Each row below holds a small network's activations on one input, seen along a few directions.
In each table, some parts of the input vary, and every possible input appears once, in random order.
A made-up example of a description, with smaller parts first: line(6) and (point or line(11) or (values(2) and ring(8))).
Shared parts are said once, and a part with two or three values counts as separate values.
In the rows, zero is written as 128.

Other details of the inputs vary at random and push rows far along three fixed directions, the same in every table; ignore that.

A family of inputs:
row 1: [137 181  84 114 127 109  17  71  52 135 145 128]
row 2: [ 80  95 207 225 118  87 195 134 191 155 161 135]
row 3: [ 88  57 181  72 130  62  38 151  89 220 212 114]
row 4: [ 81 163 156 223 105 192 185  67 114 129 157 157]
row 5: [176 194  67 144 128 206 111 110 170  25  22 154]
row 6: [125 134 129  93 147 119  11  46  33 146 218 126]
row 7: [ 92  72 198 227 142 101 206 128 180 161 169 132]
row 8: [116  77 160  68 119  56  86 164  91 234 182 109]
row 9: [158  73 135  65 120 104 222 206 201 101  71 101]
row 10: [184 182  60  46 103 145  17  96  82  67  99 132]
row 11: [171  85 129  74 117 128 195 209 220 138  58 131]
row 12: [ 88 193 148 239  88 182 165  73 125 115 151 170]
row 13: [117 127 168 171 127 125 122  42  90 157 213 153]
row 14: [ 88 207 112 227 104 215 168  96 142  75 107 176]
row 15: [138  94 136 107 138  64 195 232 192 125  63  88]
row 16: [177 106 100  23 151  73 114 164  92 141 124  85]
row 17: [ 57 133 155 166 124 136 113  85  68 163 204 131]
row 18: [214 217  54 123  83 215 156  91 179  23  25 168]
row 19: [137  84 106 107 177 104 193 234 184 109  56  87]
row 20: [ 76  84 174 121 130 113 119 133 113 140 178 112]
row 21: [140 199  75 144 145 205  97  54  75  94 131 151]
row 22: [ 49  96 177 195 136 157 205 190 183 178 135 151]
row 23: [202 123  74  54 150  85  87 143  94 131  91  90]
row 24: [180  95  89  44 164  89  54 153 111 110 102  89]
Description of these inputs: line(4) and (point or ring(5)).
Q: Changing only the line(4) part turns row 11 into row 8. The same change can be made to row 7. Which row results?
A: row 23
Q: Which other rows agree with row 17 in the line(4) part? List them by row number.
A: row 1, row 14, row 19, row 21, row 22

A family of inputs:
row 25: [181 108 101  77 127 123 149 183 189  75  54 107]
row 26: [148 128 129  95 122 116 132 107 105 129 140 129]
row 27: [154  94 109  64 170  91  94 157 115 132 119  94]
row 28: [199 168  77 113 138 166  80  51 104  94 101 145]
row 29: [112 162 122 165 132 191 140  92 106 132 147 165]
row 30: [138  95 150 125 141  66 159 193 178 123 101 110]
row 31: [118  96 159 141 129 141 190 139 175 120 119 134]
row 32: [103 116 171 184 132  96  81  71 104 170 200 137]
row 33: [108 115 133 178 148 187 203 153 184  79  94 131]
row 34: [123 112 122  77 128  94  94 179 124 150 131 125]
row 35: [186 122  94  58 127 111  68  92  92 116 133 112]
row 36: [122 146 113 114 129 113 110 133 102 119 141 107]
row 37: [ 82  99 170 142 149  50  76 142  93 173 196 111]
row 38: [118 135 147 134 105 121  65  61  96 150 181 144]
row 39: [102 146 157 214 116 192 143  47 129 154 178 182]
row 40: [110 142 128 110 119 112  71 117  92 128 152 134]
row 41: [ 95 117 175 158 106  97 127 120 131 147 170 141]
row 42: [109 114 158 171 116 148 158 132 175 149 137 157]
row 43: [141 153  86 135 139 142  99 108 102 115  95 120]
row 44: [ 74 126 157 191 128 177 178 140 179 105 116 149]
row 45: [101 131 138 151 127 117 108 138 121 112 145 126]
row 46: [117  85 150 150 136  78 174 165 158 154 115 100]
row 47: [140 146 125 116 108  90  89  91  85 142 172 115]
row 48: [134 125 114 128 149 155 193 172 156  78  86 116]
row 49: [ 98 180 136 238 150 199 152  55 107 110 152 164]
row 50: [163 120 124  98 145  79  99 104  84 149 158 113]
row 51: [143  82 179  89 119 105 158 199 154 165 105 100]
row 52: [107 105 163 119 115  83 188 174 163 144 134 110]
row 53: [ 76 156 151 161 117 129 105  86  82 153 191 137]
row 54: [117 137 153 178 131 101 157 118 137 144 150 125]
row 55: [160 157  77 109 131 177 102 127 143  63  72 129]
row 56: [128  82 154 113 136 108 218 196 180 150 116 127]
row 57: [154 212  64 145 117 230 163 119 156  74  54 166]
row 58: [184 152  90  80 108 107  69 113 108  93 109 125]
row 59: [ 97 159 127 205 125 224 164 115 177 106 104 178]
row 60: [149  96 142  54 133 124 129 215 136 142  80  91]
row 61: [197 146  78  48 110 119  94 155 142 111  74 137]
row 62: [ 98 102 178 175 127 101 158 107 112 153 195 126]
row 63: [173 146  74  42 139 145 118 145 105  87  81 117]
row 64: [116  73 148 117 117  93 194 200 177 168 105 114]
row 65: [119 110 130 136 157 118 122 158 152 119 112 117]
row 66: [ 87 128 127 165 119 159 152 135 132 151 126 142]
row 67: [115 133 125 104 134 138  64  71  71 142 174 133]
row 68: [119 128 128 102 148  64  77 131  78 163 172  97]
row 69: [170 149  97  60 108 100  86 119  99 158 138 127]
row 70: [127 161 118 182  99 154 107  48  95 123 144 140]
row 71: [158 134  97  76 101 108  87  98  92 135 115 117]
row 72: [156 198  54 133 112 228 141  99 136  53  29 150]
row 73: [ 87  85 142 126 132  83 129 163 113 153 149  89]
row 74: [ 84  87 159 155 148 154 188 168 173 149 137 139]
Q: Changing only one part turns row 43 into row 46. The same change can be made to row 37. Which row results?
A: row 30
Q: Changing only one part turns row 52 into row 53. The same change can be made to row 47. Which row results?
A: row 36
Q: What do these inputs look like to the network?
A: values(2) and (point or (line(4) and (point or ring(5))))
Q: A walk changes only the line(4) part. It starts at row 27 and steps to row 33. List the rest of the walk in order.
A: row 67, row 74
